These are the activations of a small neural network, seen along a few directions. Each row is one input.
Each table varies a few parts of the input and shows all the possible inputs, shuffled.
A made-up example of a description, with smaller parts first: ring(8) and (point or (values(2) and line(4)) or ring(9)).
Shared parts are said once, and a part with two or three values counts as separate values.
In the rows, 128 means zero.

Other details of the inputs vary at random and push rows far along two fixed directions, the same in every table; ignore that.

A family of inputs:
x1: [128 139 144 120 140 129 128 139 126 127 136 124 115 141 134 144]
x2: [128 135 146 122 133 126 132 144 122 127 141 119 119 141 129 149]
x3: [130 138 144 123 140 130 131 136 123 128 136 121 118 141 130 150]
x4: [151 147 131 111 123 115 133 130 139 130 123 122 142 129 129 131]
x5: [130 129 148 125 132 123 129 148 125 131 132 127 114 140 131 147]
x6: [131 132 148 123 132 126 129 150 121 128 132 125 116 139 130 149]
x7: [150 142 125 111 124 115 128 128 141 131 134 118 144 129 126 133]
x8: [127 132 145 122 135 126 129 145 124 128 139 120 117 141 129 151]
x9: [134 140 146 124 138 131 131 136 119 128 127 125 115 141 133 146]
x10: [127 130 141 121 133 128 124 144 127 127 141 126 116 141 132 143]
x11: [139 142 130 110 119 108 134 141 139 130 126 124 138 123 125 133]
x12: [ 58 142 160 119 158 109 173 161 125 126  94 114 111 103 136 141]
x13: [134 138 147 125 137 129 131 137 124 131 127 126 113 142 134 144]
x14: [119 102  77 149 112 140 123  82 137 126 114 141 159  97 119  75]
x15: [128 137 145 125 138 129 127 137 128 132 135 123 116 140 134 147]
x16: [129 136 145 124 140 128 130 136 127 131 135 122 115 142 131 148]
x17: [141 138 126 111 119 111 131 135 143 128 134 118 144 128 126 133]
x18: [148 140 130 111 120 107 130 141 138 129 130 122 142 127 125 134]
x19: [ 77  99 109 155 134 139 139 109 125 127 109 134 126 101 124 101]
x20: [130 139 144 122 138 130 132 135 120 127 136 120 120 142 131 146]
x21: [161 116 126 135 113 142 103 129 117 126 150 139 123 149 127 131]
x22: [131 133 148 122 133 125 129 149 121 125 134 125 117 139 130 148]
x23: [167  71  69 172  91 173  68  75 117 121 161 165 139 138 117  80]
x24: [ 94  97  91 166 124 158 129  85 112 122 102 146 133  99 125  77]
x25: [188 109  88 132  90 137  84 101 139 129 161 145 150 141 117 106]
x26: [ 23 122 126 151 159 129 180 116 123 128  62 124 122  69 133  97]
x27: [142 139 126 111 122 109 132 136 143 129 134 117 143 126 123 135]
x28: [152 147 128 111 120 115 129 128 138 133 126 124 139 130 128 129]
x29: [129 139 144 123 140 129 130 136 122 125 137 121 119 141 130 147]
x30: [112  90  70 157 103 139 122  86 134 123 107 150 160  87 117  64]
x31: [148 146 128 108 123 114 128 130 142 132 135 119 141 131 125 134]
x32: [ 18 112 126 152 154 123 178 126 123 127  67 126 123  67 130  98]
x33: [176  92  97 154  99 158  73 102 125 130 166 154 129 152 126 111]
x34: [160 146 130 111 123 115 128 130 138 131 128 122 141 132 127 133]
x35: [133 141 145 121 138 130 129 139 123 127 128 129 112 140 136 141]
x36: [138 134 137 131 132 136 124 128 118 125 130 129 118 139 130 134]
Description of these inputs: line(4) and (values(3) or line(6)).
Changing only the line(4) part turns x18 into x27. The same change can be made to x11. Which row results?
> x25
Change only the values(3) part in x7. List by row number the other rows that result.
> x14, x31
Which other rows agree with x34 in the line(4) part? List them by row number.
> x4, x9, x13, x24, x26, x28, x35, x36
A walk changes only the line(4) part. It starts at x26 and steps to x15. List the rest of the walk in order.
> x33, x32
Change only the line(4) part in x13. List by row number the other rows that result.
> x5, x16, x19

A family of inputs:
x37: [229 156 143  93 115 121  80 140 149 137 193 118 136 189 131 177]
x38: [202 144 148  91 106 113  91 166 135 126 194 125 124 182 124 174]
x39: [ 45 152 144 117 166  97 193 137 150 131  85  92 139  89 135 130]
x40: [ 51 141 138 121 154  95 189 148 128 120  84 100 141  81 117 132]
x41: [193 172 140 102 116 118 121 144 134 134 132 122 143 155 134 139]
x42: [ 60 139 142 115 148  99 187 151 127 124  88 101 142  89 119 136]
x43: [143  90  39 174  97 169  99  51 128 121  99 167 169  90 115  28]
x44: [195 139 148  97 100 115  95 163 132 130 189 126 128 177 127 169]
x45: [ 29 120 145 132 149  96 182 159 136 133  75 120 124  75 133 123]
x46: [ 65 119 190 148 180 159 150 143  86 115 120 123  53 136 152 167]
x47: [ 98  40  42 191  93 164  88  66 130 124 112 179 148  77 114  35]
x48: [110 177 146 100 152 102 166 137 143 137  97 106 130 115 123 139]
x49: [225 172 148  94 114 114 102 140 140 146 160 120 132 182 127 164]
x50: [150  32  80 218  99 231  50  48  73 114 164 191  84 154 141  79]
Describe the family of inputs behind these rows.
> values(2) and (point or line(6))
Changing only the values(2) part turns x48 into x49. The same change can be made to x47. Which row results?
> x45
